A small network was shown many inputs. Here are its activations along a few directions, one row for each input.
Each table varies a few parts of the input and shows all the possible inputs, shuffled.
Descriptions start from the smaller parts, as in this example, which fits no table here: one of 2 separate values, together with either a single point or one of 11 places around a ring or (one of 4 places along a line, together with one of 5 places around a ring).
Shared parts are said once, and a part with two or three values counts as separate values.
In the rows, zero is written as 128.

Other details of the inputs shift rows strongly along three fixed directions, in all tables alike. That doesn't count.
To show where, the next rows are all for the same input, with only those details redrawn:
[148 112 183 128 137 138 160 118 120 136 142 141 116]
[149 144 171 150 103 142 197 122 149 104 111 124 134]
[141 155 100 144  88 124 153 143 153  95  89 119 147]
[147 122 128 149 129 111  73 127  88 136 110 119 116]
[145 123 151 130 123 132 151 128 128 125 126 135 125]
[143 123 147 118 122 136 176 131 144 121 132 143 131]
[147 119 161 136 129 130 138 122 115 131 127 132 119]
[139  93 133  95 153 125 115 134 111 152 155 156 115]

Rows:
row 1: [111  98 142  92 161 136 124 122 116 157 170 153 112]
row 2: [148 116 133 139 140 114  91 125 100 145 120 126 115]
row 3: [145 120 157 130 126 129 145 124 124 128 128 137 125]
row 4: [140 140 117 126 101 126 163 138 152 106 110 132 148]
row 5: [116 135  54 107 114 108 113 147 140 118 103 148 143]
row 6: [127 122 156 131 130 125 143 111 113 127 125 148 121]
row 7: [119 134 173 139 151 150 155 111 138 139 142 135 109]
row 8: [136 147 178 157 112 137 191 105 137 112 107 132 125]
row 9: [122 151 155 172 107 131 112 111 114 114 112  85 133]
row 10: [122 137  59 110 110 122 125 158 162 114 120 120 147]
row 11: [108  97 125  90 162 135  93 130 115 162 175 135 116]
row 12: [123 155 168 155 106 145 196 111 152 107 116 112 138]
row 13: [130 140 125 160 147 117  86 116 106 137 100 135 103]
row 14: [120  96 125  84 159 125 135 126 121 151 155 176 114]
row 15: [132 121 159 138 138 123 138 108 110 137 122 142 116]
row 16: [105 143  52 110 112 117 116 148 152 118 114 128 149]
row 17: [133 132 148 141 147 144 138 129 147 133 135 121 112]
row 18: [151 120 155 133 128 126 132 124 112 129 129 131 126]
row 19: [111  96 148 102 159 129 100 116  96 156 167 146 113]
row 20: [115 136  67 108 111 110 126 141 142 111 107 152 146]
row 21: [117 126 163 133 130 134 140 110 117 130 141 129 125]
row 22: [153 119 166 137 132 131 133 122 109 131 130 130 121]
row 23: [114 135 140 117 122 149 173 127 161 123 147 118 138]
row 24: [126 157 142 169 101 129 113 117 117 108 110  81 142]
row 25: [132 136 127 135 116 134 156 135 152 116 125 112 138]
row 26: [145 126 136 130 122 128 144 131 133 126 120 132 129]
row 27: [137 129  78 116 120 114 115 149 141 127 110 135 136]
row 28: [117 127 127 145 132 116  53 118  87 140 131  97 126]
row 29: [137 115 136 147 142 117  71 124  92 143 131 106 114]
row 30: [145 150 168 192 134 133 105 113 114 127 105  89 105]
row 31: [113 100 137 102 158 129 106 121 106 157 163 144 116]
row 32: [ 99 139  52 103 107 123 107 152 154 113 127 117 155]
row 33: [121 128  73 114 116 118 106 150 140 116 125 120 143]
row 34: [119 118  84 103 136 111 109 136 126 138 121 156 129]
row 35: [106 128  96 104 149 141 116 142 156 143 150 131 125]
row 36: [131 130 142 127 123 123 151 117 121 120 122 146 133]
row 37: [113 147 120 131 109 140 156 132 161 115 126 107 146]
row 38: [111 101 144  89 153 132 137 120 120 148 171 154 126]
row 39: [116 140  70 105 130 125 144 145 166 122 112 163 132]
row 40: [137 112 114 101 161 133 124 142 143 150 142 159 110]
row 41: [117 142 142 141 140 142 138 119 140 133 128 128 116]
row 42: [130 123 161 131 130 123 148 109 113 127 126 147 126]
row 43: [150 143 152 169 107 122 123 119 111 112  96 110 126]
row 44: [148 121 133 152 136 112  64 125  84 144 110 118 107]
row 45: [126  97 121  95 156 128 117 138 129 152 162 138 121]
row 46: [132 119 125 139 138 120  83 129 105 138 130 110 116]
row 47: [146 130 153 129 142 144 171 128 154 132 129 145 115]
row 48: [122 148 109 127 100 127 174 132 153 100 102 143 145]
row 49: [115 128 153 120 127 141 170 118 137 123 145 135 131]
row 50: [147 124 124 149 131 111  71 128  93 141 108 117 114]
row 51: [113 160  66 162 101 109  54 137 118 116  89  77 143]
row 52: [147 142 128 191 120 105  26 120  64 125  95  72 119]
row 53: [122 133  70 108 110 118 125 153 153 110 125 122 152]
row 54: [118 132 141 114 122 138 173 122 142 118 145 135 141]
row 55: [120 116  88  93 127 129 136 152 152 124 147 135 141]
row 56: [137  98 121  92 146 125 123 139 122 145 150 156 121]
row 57: [120 144 135 134 111 142 144 128 141 113 133 104 145]
row 58: [132 157  91 140  89 125 148 146 158  90 104 102 158]
row 59: [107 104 108  88 150 133 108 136 130 150 168 133 130]
row 60: [108 108 108  92 150 128 110 132 123 151 157 146 123]
row 61: [122 152 148 171 107 131 111 115 114 114 111  84 133]
row 62: [132 120 155 130 128 134 144 124 131 125 142 121 128]
row 63: [114 156 125 145 127 147 138 131 160 121 122 108 128]
row 64: [122 131 154 129 127 138 147 118 123 124 141 127 132]
row 65: [134 129 154 132 126 129 153 115 118 121 123 144 128]
Changing only one part turns row 18 into row 54. The same change can be made to row 26. Which row results?
> row 31
Changing only one part turns row 4 into row 28. The same change can be made to row 56. Which row results?
> row 61
Describe the family of inputs behind these rows.
> one of 5 places around a ring, together with either one of 2 separate values or one of 11 places along a line
Change only the choice among 2 separate values in row 17. List by row number the other rows that result.
> row 30
Change only the place on the line of 11 in row 25. List by row number the other rows that result.
> row 10, row 29, row 33, row 45, row 46, row 52, row 53, row 55, row 58, row 62
Change only the choice among 2 separate values in row 41. List by row number the other rows that result.
> row 7
Change only the place on the line of 11 in row 8. List by row number the other rows that result.
> row 5, row 6, row 14, row 15, row 20, row 34, row 36, row 42, row 48, row 65
